Losis: [ -0.5  30.8   1.0  -1.3 -54.3  11.9]
fopi: [-23.3   7.3 -19.2 -26.9  67.6 -81.7]
zifo: [ -6.7  28.6  -3.9  -8.3 -29.8 -10.4]
Tebe: [ 29.6 -19.5  21.8  24.3 -21.2  58.3]
mola: [-23.3  43.8 -16.0 -23.9 -18.9 -47.4]
chg Losis: [ -0.5  30.8   1.0  -1.4 -54.3  11.9] => 3, [-1.3]
chg Losis: [ -0.6  30.8   1.0  -1.3 -54.3  11.9] => 0, [-0.5]
chg zifo: [ -6.7  28.7  -3.9  -8.3 -29.8 -10.4] => 1, [28.6]
chg mola: [-23.3  43.8 -16.0 -23.8 -18.9 -47.4] => 3, [-23.9]
chg Losis: [ -0.5  30.8   1.0  -1.3 -54.4  11.9] => 4, [-54.3]
chg mola: [-23.3  43.8 -16.0 -23.9 -19.0 -47.4] => 4, [-18.9]
chg zifo: [ -6.7  28.6  -3.9  -8.4 -29.8 -10.4] => 3, [-8.3]

totuk: [ 15.3  69.1   7.7  51.0 -10.8  37.2 -19.8 -45.3   3.9   9.4]
Losis: [-13.9  64.8 -20.1  50.6  17.1  19.9  10.6 -40.5  -4.6 -72.2]
mola: [-72.8 -49.7  87.6 -26.6 -54.3  56.5 -56.5 -14.7 -33.7 -22.2]
lor: [ 25.9  46.3  46.8  27.5 -44.1  20.7 -30.3 -24.1 -48.1  47.3]
lofot: [-50.9  24.7  20.8  70.1 -21.0  41.3 -17.1 -55.0  14.9 -82.2]
keta: [  1.3  72.4  14.1  94.9 -27.1  26.7 -13.5 -60.2  -2.9 -34.0]
Lum: [ 25.9  66.6   1.2  26.8  -3.1  11.1  -2.8 -22.2 -32.9   8.5]
chg Losis: [-13.9  64.8 -20.1  50.6  17.1  19.9  10.6 -40.5  -4.5 -72.2] => 8, [-4.6]
chg keta: [  1.3  72.4  14.1  94.9 -27.0  26.7 -13.5 -60.2  -2.9 -34.0] => 4, [-27.1]
chg lofot: [-51.0  24.7  20.8  70.1 -21.0  41.3 -17.1 -55.0  14.9 -82.2] => 0, [-50.9]
chg lofot: [-50.9  24.8  20.8  70.1 -21.0  41.3 -17.1 -55.0  14.9 -82.2] => 1, [24.7]
chg Lum: [ 25.9  66.6   1.2  26.8  -3.1  11.2  -2.8 -22.2 -32.9   8.5] => 5, [11.1]
chg totuk: [ 15.3  69.1   7.7  51.0 -10.8  37.1 -19.8 -45.3   3.9   9.4] => 5, [37.2]

Losis: [ 15.8 -11.8   8.9  14.4]
Lum: [-21.4 -64.9   3.3 -18.7]
lor: [-20.8  44.3 -32.2 -16.5]
Sugag: [-71.4 -28.2 -50.5 -58.2]
lofot: [-20.8  44.3 -32.2  27.6]
Tebe: [-3.3 25.5 -2.2 -5.2]
keta: [-17.2 -19.2   4.6 -19.9]
mola: [  8.5  59.0 -24.3  12.6]
totuk: [17.3 11.3  0.2 17.2]
zifo: [-19.3  62.6 -46.3 -10.6]
fopi: [15.8 -9.9  8.9 14.4]
vudu: [17.4 -9.1  1.9 26.8]
chg Sugag: [-71.4 -28.3 -50.5 -58.2] => 1, [-28.2]
chg fopi: [15.8 -9.8  8.9 14.4] => 1, [-9.9]
chg vudu: [17.4 -9.2  1.9 26.8] => 1, [-9.1]
chg totuk: [17.2 11.3  0.2 17.2] => 0, [17.3]
chg fopi: [15.8 -9.9  8.8 14.4] => 2, [8.9]
chg lor: [-20.8  44.3 -32.1 -16.5] => 2, [-32.2]

Losis: [ -1.0   9.3  -1.3 -21.8   2.9  41.9  -4.7  22.5   1.3  -3.4   1.9   7.2
 -17.5 -54.4  49.8  15.6  31.3  -0.1 -43.0  80.9 -24.0  -9.6  18.3  -2.6
 -16.6 -13.5  -2.9 -28.2  62.9 -13.8  -4.7   2.9  -0.5   0.0  -1.1 -36.1
   3.6   3.5 -13.1  17.9   1.7  -6.4  12.1  23.2  39.4  -7.5  -6.1  -0.9
 -54.8]
zifo: [  3.5  17.4  38.0 -12.1  -0.8  15.8   1.8  -7.3 -25.7   2.0  47.6   9.0
  17.4  81.4  -3.6   3.8 -29.4 -13.0 -11.2 -42.6  15.7 -15.3 -24.0  11.8
  19.2  15.8  -1.4  21.7  24.7 -10.3  21.0 -14.8   3.5  -0.1  -6.9 -11.8
   4.1  -3.1  -7.9  14.8   2.3  14.7 -24.8  -8.6 -10.0 -16.2   8.0   1.2
 -15.4]
fopi: [  5.7 -24.9   4.3  -7.0   1.9   9.1  20.8  12.1 -19.8  -4.8   7.0  -5.7
  -4.0  -1.2  22.7  -1.4  -6.3  24.0  39.3  -8.8  -1.0 -21.6  59.1  11.8
   0.5   8.3   1.1  39.0  52.1 -31.8  14.0  -3.0   8.4 -14.6   7.5  28.5
  -2.9  11.5 -22.5  -4.2   1.2  -7.2  -6.1  11.5  35.5 -31.0   3.6 -11.4
 -15.4]
keta: [  5.7  16.8   4.3  -7.7   1.9   9.1  20.8  12.1 -19.8  -4.8   7.0  -5.7
  -4.0  -1.2  22.7  -1.4  -6.3  24.0  39.3  -8.8  -1.0 -21.6  59.1 -15.4
   0.5   8.3   1.1  39.0  52.1 -31.8  14.0  -3.0   8.4 -14.6   7.5 -10.0
  -2.9  11.5 -22.5  -4.2   1.2  -7.2  -6.1  11.5  35.5 -31.0   3.6 -11.4
 -15.4]
lofot: [ -5.5 -29.4   6.2  32.0  -7.1  19.6  11.1  -7.7   3.7   6.5 -31.5   5.5
  -7.3   2.3   5.2   0.2  -4.5 -21.5 -33.4 -15.6 -12.2  26.7  40.5  14.7
 -11.6  -1.9  10.7   1.0  22.9  -0.7   1.4   9.9  -2.7  17.4  12.8  -6.2
  -6.9 -49.2  26.7  -4.3   0.0   4.8 -27.2   3.8  48.1  -6.1   1.2 -18.2
  -7.4]
Lum: [-13.2  13.6 -25.1  35.7   0.0 -20.1   7.5   7.0  18.5   2.6 -24.6  -1.1
  12.0  36.8   2.9  -7.1  -6.2   3.6  13.8  -0.3  -4.3 -13.5  19.4  -9.5
 -33.2   7.8  24.8 -15.4  33.7  -5.2  -4.9   6.6  -7.7   9.7 -27.1 -22.0
 -18.2 -12.7 -25.5  -5.5  -4.2   4.4   0.0   9.1  11.1  22.7   6.4   4.0
  20.0]
chg zifo: [  3.5  17.4  38.0 -12.1  -0.8  15.8   1.8  -7.3 -25.7   2.0  47.6   9.0
  17.4  81.4  -3.6   3.8 -29.4 -13.0 -11.2 -42.6  15.7 -15.3 -24.0  11.8
  19.2  15.8  -1.4  21.7  24.7 -10.4  21.0 -14.8   3.5  -0.1  -6.9 -11.8
   4.1  -3.1  -7.9  14.8   2.3  14.7 -24.8  -8.6 -10.0 -16.2   8.0   1.2
 -15.4] => 29, [-10.3]
chg lofot: [ -5.5 -29.4   6.2  32.0  -7.1  19.6  11.1  -7.8   3.7   6.5 -31.5   5.5
  -7.3   2.3   5.2   0.2  -4.5 -21.5 -33.4 -15.6 -12.2  26.7  40.5  14.7
 -11.6  -1.9  10.7   1.0  22.9  -0.7   1.4   9.9  -2.7  17.4  12.8  -6.2
  -6.9 -49.2  26.7  -4.3   0.0   4.8 -27.2   3.8  48.1  -6.1   1.2 -18.2
  -7.4] => 7, [-7.7]

Lum: [-50.5  -1.2  20.1  51.3   1.5  49.7  12.8 -17.8 -28.1  -5.2   6.1   6.7
 -22.7   3.3  32.2  29.3   6.8]
fopi: [ -8.7  22.6 -26.6  53.6  12.8 -13.9  -0.5  26.0 -17.5  19.0   8.3  27.3
 -30.5  25.0   7.6  31.3  -7.8]
Tebe: [ 10.7 -26.2 -21.8 -64.2  -6.5 -31.3  29.7  -4.9 -13.2  -4.3 -53.4  30.2
 -22.3 -19.5  23.8 -19.6 -13.9]
zifo: [-37.1 -16.6  14.3   9.6 -46.1 -69.5  67.0 -55.9  28.8   8.9  34.7  51.1
  92.4  43.6 -30.0 -11.1 -28.1]
lor: [ -9.7 -26.0  28.5  -3.5 -29.7 -94.5  37.0 -58.1   0.3  12.5  17.7  40.6
  88.2  38.4 -38.4  -4.5 -19.7]
lofot: [ -7.8 -27.6  18.2   4.6 -19.8  33.0  -4.7 -40.5 -16.4  -9.0  29.4   5.1
 -19.2  12.7 -18.5  12.2   8.0]
keta: [ -7.8 -27.6  18.2   4.6 -19.8  33.0  -4.7 -40.5 -16.4  -9.0  29.4   5.1
 -19.2  12.7  17.8 -14.5   7.5]
totuk: [-22.2  -8.0 -26.3   2.0 -13.5  19.5  -4.0 -18.3  16.8  -9.6  -2.2   9.7
 -15.7  15.5 -15.4 -22.4   6.5]
chg Tebe: [ 10.7 -26.3 -21.8 -64.2  -6.5 -31.3  29.7  -4.9 -13.2  -4.3 -53.4  30.2
 -22.3 -19.5  23.8 -19.6 -13.9] => 1, [-26.2]
chg keta: [ -7.7 -27.6  18.2   4.6 -19.8  33.0  -4.7 -40.5 -16.4  -9.0  29.4   5.1
 -19.2  12.7  17.8 -14.5   7.5] => 0, [-7.8]
chg fopi: [ -8.7  22.6 -26.6  53.6  12.8 -13.9  -0.5  26.0 -17.5  19.1   8.3  27.3
 -30.5  25.0   7.6  31.3  -7.8] => 9, [19.0]
chg keta: [ -7.8 -27.6  18.2   4.6 -19.9  33.0  -4.7 -40.5 -16.4  -9.0  29.4   5.1
 -19.2  12.7  17.8 -14.5   7.5] => 4, [-19.8]
chg keta: [ -7.8 -27.6  18.3   4.6 -19.8  33.0  -4.7 -40.5 -16.4  -9.0  29.4   5.1
 -19.2  12.7  17.8 -14.5   7.5] => 2, [18.2]
chg totuk: [-22.2  -8.0 -26.3   2.0 -13.5  19.5  -4.0 -18.4  16.8  -9.6  -2.2   9.7
 -15.7  15.5 -15.4 -22.4   6.5] => 7, [-18.3]
chg lor: [ -9.7 -26.0  28.5  -3.5 -29.7 -94.5  37.1 -58.1   0.3  12.5  17.7  40.6
  88.2  38.4 -38.4  -4.5 -19.7] => 6, [37.0]

fopi: [-34.2   5.1  24.2   3.4  14.1  18.9  -9.0  39.1  33.9 -17.0  -9.4  13.1
  -2.8  -8.9  -6.4  23.1  10.3  -2.2 -13.8]
mola: [ 11.7 -28.3 -35.9 -21.2  -7.5  -8.6  32.6 -13.1  17.9   0.9 -18.2  47.1
  48.2  34.9  16.8   3.6 -13.5 -15.7   8.6]
vudu: [-16.4  -6.1  23.7  -9.1  13.7  -3.1  -4.9  35.7   2.1  17.5   5.3   9.8
  11.2 -20.4  -8.7  17.6  16.0 -10.1 -29.0]
totuk: [-44.6  16.2 -83.6  -6.3 -15.4   4.5   5.2 -12.8  -9.8 -35.0 -21.4  -5.1
  -7.9  16.8  -3.9  -0.6  36.3 -41.6  36.3]
lofot: [-45.0   1.4  22.0 -11.6 -15.5 -25.9   5.9   7.3 -58.7  40.0  22.6  -0.1
  -3.4 -17.7   4.2  21.6  57.6 -41.0 -10.5]
chg lofot: [-45.0   1.4  22.0 -11.6 -15.5 -25.9   5.9   7.3 -58.7  40.0  22.6  -0.1
  -3.4 -17.7   4.2  21.5  57.6 -41.0 -10.5] => 15, [21.6]
chg lofot: [-45.0   1.3  22.0 -11.6 -15.5 -25.9   5.9   7.3 -58.7  40.0  22.6  -0.1
  -3.4 -17.7   4.2  21.6  57.6 -41.0 -10.5] => 1, [1.4]
chg totuk: [-44.6  16.2 -83.6  -6.3 -15.4   4.5   5.2 -12.8  -9.8 -35.0 -21.4  -5.1
  -7.9  16.8  -3.9  -0.6  36.3 -41.7  36.3] => 17, [-41.6]
chg totuk: [-44.6  16.2 -83.6  -6.3 -15.4   4.5   5.2 -12.8  -9.8 -35.0 -21.4  -5.1
  -7.9  16.8  -3.9  -0.6  36.2 -41.6  36.3] => 16, [36.3]

lor: [-56.5 -31.7  -0.4  -3.6 -15.5 -51.7 -60.6  38.1   6.2 -46.8  62.6 -82.7
  10.8 -49.8  23.0]
zifo: [ 16.3 -51.6   3.8 -22.1 -18.0 -37.7  41.9 -35.4  16.9  31.8 -62.6 -14.1
 -45.8  24.5 -20.1]
Losis: [ 25.9  34.1  -8.1 -45.7 -22.3 -66.2 -52.5  45.8 -42.9   2.0   3.9  27.4
  23.2  -2.4  -1.1]
fopi: [-39.9 -81.1   6.6   9.7 -34.6 -76.5 -69.0  50.0  13.1   2.1  15.1 -26.0
  -3.9 -43.0  32.9]
chg zifo: [ 16.3 -51.6   3.8 -22.1 -18.0 -37.6  41.9 -35.4  16.9  31.8 -62.6 -14.1
 -45.8  24.5 -20.1] => 5, [-37.7]
chg lor: [-56.5 -31.7  -0.4  -3.6 -15.5 -51.7 -60.6  38.1   6.2 -46.7  62.6 -82.7
  10.8 -49.8  23.0] => 9, [-46.8]
chg Losis: [ 25.9  34.1  -8.1 -45.7 -22.3 -66.2 -52.5  45.8 -42.8   2.0   3.9  27.4
  23.2  -2.4  -1.1] => 8, [-42.9]

lor: [ 24.2  12.2   4.2  54.6 -61.1  50.6 -35.5  18.4  -6.7  30.4 -72.3  -4.6
  22.8  -6.6   7.4  -8.5  46.7  19.8   0.3]
Sugag: [ -6.0 -58.7   0.4 -20.8  20.6 -40.6  26.5  -3.7  16.2 -22.7  26.6 -11.2
   8.4 -29.2   8.5  -5.7 -24.6   1.1 -19.5]
vudu: [ 48.1 -13.8 -12.9   1.5 -17.5  13.4  22.2 -18.8  21.6  44.1 -20.7 -24.8
 -18.6  -7.2 -11.6  28.2 -28.9   6.8 -13.1]
zifo: [ -3.3  33.9   0.9  -5.3  18.9  16.6   0.1   0.2  14.4 -13.1  14.9  10.7
   1.4   9.9  24.7  14.6  23.8  -4.7   9.4]
fopi: [ 24.5  24.8  -7.4 -12.2  22.9  17.5  17.6 -14.1  34.0   7.8  15.3  -1.2
 -10.3   4.6  22.8  38.5   1.8  -5.1   5.4]
totuk: [-35.0  -0.3  -0.5 -29.5  31.9 -30.4 -23.4 -10.3 -37.4 -26.5  28.3   7.0
  10.1  -2.0 -22.9 -24.0  -9.3  -0.7 -48.1]
chg fopi: [ 24.5  24.8  -7.4 -12.2  22.9  17.5  17.6 -14.2  34.0   7.8  15.3  -1.2
 -10.3   4.6  22.8  38.5   1.8  -5.1   5.4] => 7, [-14.1]
chg vudu: [ 48.1 -13.8 -12.9   1.5 -17.5  13.4  22.1 -18.8  21.6  44.1 -20.7 -24.8
 -18.6  -7.2 -11.6  28.2 -28.9   6.8 -13.1] => 6, [22.2]
chg lor: [ 24.2  12.2   4.2  54.6 -61.1  50.5 -35.5  18.4  -6.7  30.4 -72.3  -4.6
  22.8  -6.6   7.4  -8.5  46.7  19.8   0.3] => 5, [50.6]
chg vudu: [ 48.1 -13.8 -12.9   1.5 -17.5  13.4  22.2 -18.8  21.6  44.0 -20.7 -24.8
 -18.6  -7.2 -11.6  28.2 -28.9   6.8 -13.1] => 9, [44.1]
chg fopi: [ 24.5  24.8  -7.4 -12.2  22.9  17.5  17.6 -14.1  34.0   7.7  15.3  -1.2
 -10.3   4.6  22.8  38.5   1.8  -5.1   5.4] => 9, [7.8]
chg Sugag: [ -6.0 -58.7   0.4 -20.8  20.6 -40.6  26.5  -3.7  16.3 -22.7  26.6 -11.2
   8.4 -29.2   8.5  -5.7 -24.6   1.1 -19.5] => 8, [16.2]

